A small network was trained on invented records. Each row is its activation on one of them, seen along a few directions.
Records have a field called KUGU. Each example row is followed by its value.
Other fields move the rows too, some of them a lot.
In the rows, 500 means zero.
Random noise pushes rows far along 5 fixed directions. That doesn't count. These rows show it; they differ only by the noise:
[621 529 471 520 555 453 292 587 459 599 715 417 527 495 490 747 272 119
 711 210 546]
[554 428 543 517 616 509 402 526 472 380 288 547 487 571 579 447 544 329
 636 445 558]
[689 612 846 470 409 391 620 420 612 383 539 460 252 339 498 328 810 836
 596 808 259]
[547 597 300 444 607 602 452 567 132 684 388 660 451 540 461 255 744 628
 539 480 727]
[508 508 429 553 655 455 322 387 591 483 508 469 471 628 589 446 398 257
 525 559 477]
[636 701 393 503 458 552 605 592 156 717 708 524 451 385 393 462 594 558
 587 466 605]
[586 524 631 579 522 449 554 429 589 354 496 441 434 487 564 469 492 378
 577 644 382]

[583 484 655 524 512 428 425 483 652 441 598 425 447 470 519 605 414 344
 625 458 372]
guda
[467 582 516 568 500 402 527 295 731 491 673 408 412 538 561 404 451 519
 372 811 281]
dozil
[497 449 569 661 713 473 387 420 680 330 422 438 534 584 643 498 263  72
 557 504 370]
kug
[610 450 685 563 479 582 675 687 325 340 300 542 539 364 494 549 562 395
 701 335 534]
kug
[469 587 393 643 622 582 555 439 510 511 596 479 574 493 510 446 302 315
 410 526 446]
pata
[433 421 524 542 444 488 605 459 557 386 404 471 541 560 556 550 440 395
 468 596 481]
viru
[501 348 768 488 360 436 568 571 685 279 391 435 537 438 530 698 468 485
 604 410 402]
kod
[453 516 470 525 392 507 680 500 473 490 545 475 534 467 475 526 499 557
 440 586 478]
bep
[558 519 416 537 527 630 655 611 170 480 293 619 524 474 481 387 644 498
 575 457 685]
bisif
[519 555 444 466 619 435 269 419 542 652 614 504 399 585 515 412 519 483
 526 525 475]
guda
[418 380 592 625 589 559 592 428 794 175 320 458 633 502 586 497 303 311
 408 531 350]
kibun
[629 436 819 391 505 339 241 496 809 432 590 402 375 438 505 657 494 497
 683 379 304]
tupom
[429 425 419 407 598 531 339 499 528 530 351 576 520 590 506 412 554 568
 450 427 578]
viru
[581 614 558 550 410 546 706 558 405 540 661 480 483 333 404 519 520 589
 531 505 429]
velan
[627 435 687 557 568 505 478 549 632 279 422 454 518 424 534 596 391 284
 642 351 427]
bisif
[538 552 465 506 478 493 485 508 461 592 666 463 483 472 443 562 451 456
 549 452 496]
guda
[552 524 612 552 398 436 601 468 608 420 626 421 465 436 502 592 444 503
 526 581 381]
dozil
[565 504 647 355 439 454 431 558 544 554 525 515 407 406 431 491 671 781
 547 440 447]
viru
[451 466 314 423 424 471 429 567 254 708 513 559 502 609 492 589 578 496
 552 424 716]
bep
[460 512 315 543 584 702 633 597 226 530 324 648 604 493 446 356 557 513
 462 399 682]
velan
[509 438 651 457 550 582 528 518 648 293 241 589 510 411 510 319 662 763
 441 495 440]
kibun
[482 556 382 334 527 622 422 630 286 707 425 657 507 435 389 329 743 863
 453 333 661]
kod
[563 541 533 533 581 583 523 569 366 503 422 559 495 431 482 410 555 487
 566 430 524]
kug
[578 697 465 509 512 426 494 331 570 625 812 421 356 457 454 375 526 642
 424 746 359]
zufo
[560 570 747 525 444 420 485 361 931 379 748 348 432 340 468 551 407 649
 442 604 164]
pata
[620 625 536 344 538 434 237 505 516 728 722 496 356 428 402 460 638 737
 562 414 468]
tupom
[382 472 409 687 502 544 751 423 573 325 478 433 644 554 575 531 258 211
 369 659 432]
bep
[561 452 585 469 453 536 577 620 355 458 385 539 505 449 465 556 582 499
 624 392 578]
tupom
[609 609 466 428 383 472 452 642 395 750 878 442 496 352 352 729 417 531
 601 232 522]
dozil
[612 503 716 327 568 528 262 568 654 498 415 587 393 350 414 368 757 921
 567 326 423]
pata
[576 614 527 541 470 526 574 541 440 589 701 475 480 377 424 535 459 518
 541 445 440]
velan
[564 538 655 528 537 435 543 332 737 333 506 447 377 478 541 335 582 617
 451 774 301]
zufo
[486 349 516 492 609 619 396 645 549 336 242 577 662 488 523 563 414 355
 559 169 594]
kibun
[514 632 406 615 596 455 464 323 629 538 756 384 476 546 533 465 305 286
 425 668 376]
zufo
[551 757 236 651 585 547 587 406 329 708 872 430 510 468 452 451 282 294
 404 606 494]
bisif
[562 563 664 390 377 466 506 538 656 546 712 439 458 304 379 574 549 799
 489 429 351]
kod

Here are new rows. What is KUGU for each?
[486 518 387 704 521 594 731 520 368 419 534 459 640 514 532 590 245  71
 520 484 541]
guda
[508 425 705 522 624 549 457 454 764 238 259 543 492 454 552 338 569 624
 469 520 354]
pata
[403 521 384 521 498 625 684 505 435 461 398 574 602 470 458 351 549 700
 314 550 561]
kod
[378 405 369 433 607 474 309 357 541 500 289 597 446 719 583 312 658 601
 418 668 596]
bep
[339 387 304 662 499 598 767 473 390 327 257 540 665 647 595 473 380 237
 397 618 619]
dozil
[499 517 526 608 486 450 587 397 599 396 573 402 506 532 553 566 356 297
 494 646 405]
tupom
[485 661 243 584 462 580 670 543 244 713 761 490 579 453 427 524 369 399
 425 473 584]
dozil
[612 517 679 452 415 490 583 594 404 482 493 504 430 380 447 536 639 610
 633 467 480]
tupom
[593 606 530 537 621 444 394 395 561 531 600 470 383 499 534 384 501 474
 519 614 400]
bisif
[566 523 667 402 310 328 474 462 562 589 681 435 327 459 491 598 651 717
 569 646 398]
bep
[408 429 422 511 576 510 391 515 578 494 467 492 604 575 529 563 353 348
 470 371 526]
kod
[509 644 368 508 577 649 541 522 346 623 535 595 520 404 406 311 587 709
 409 482 546]
pata
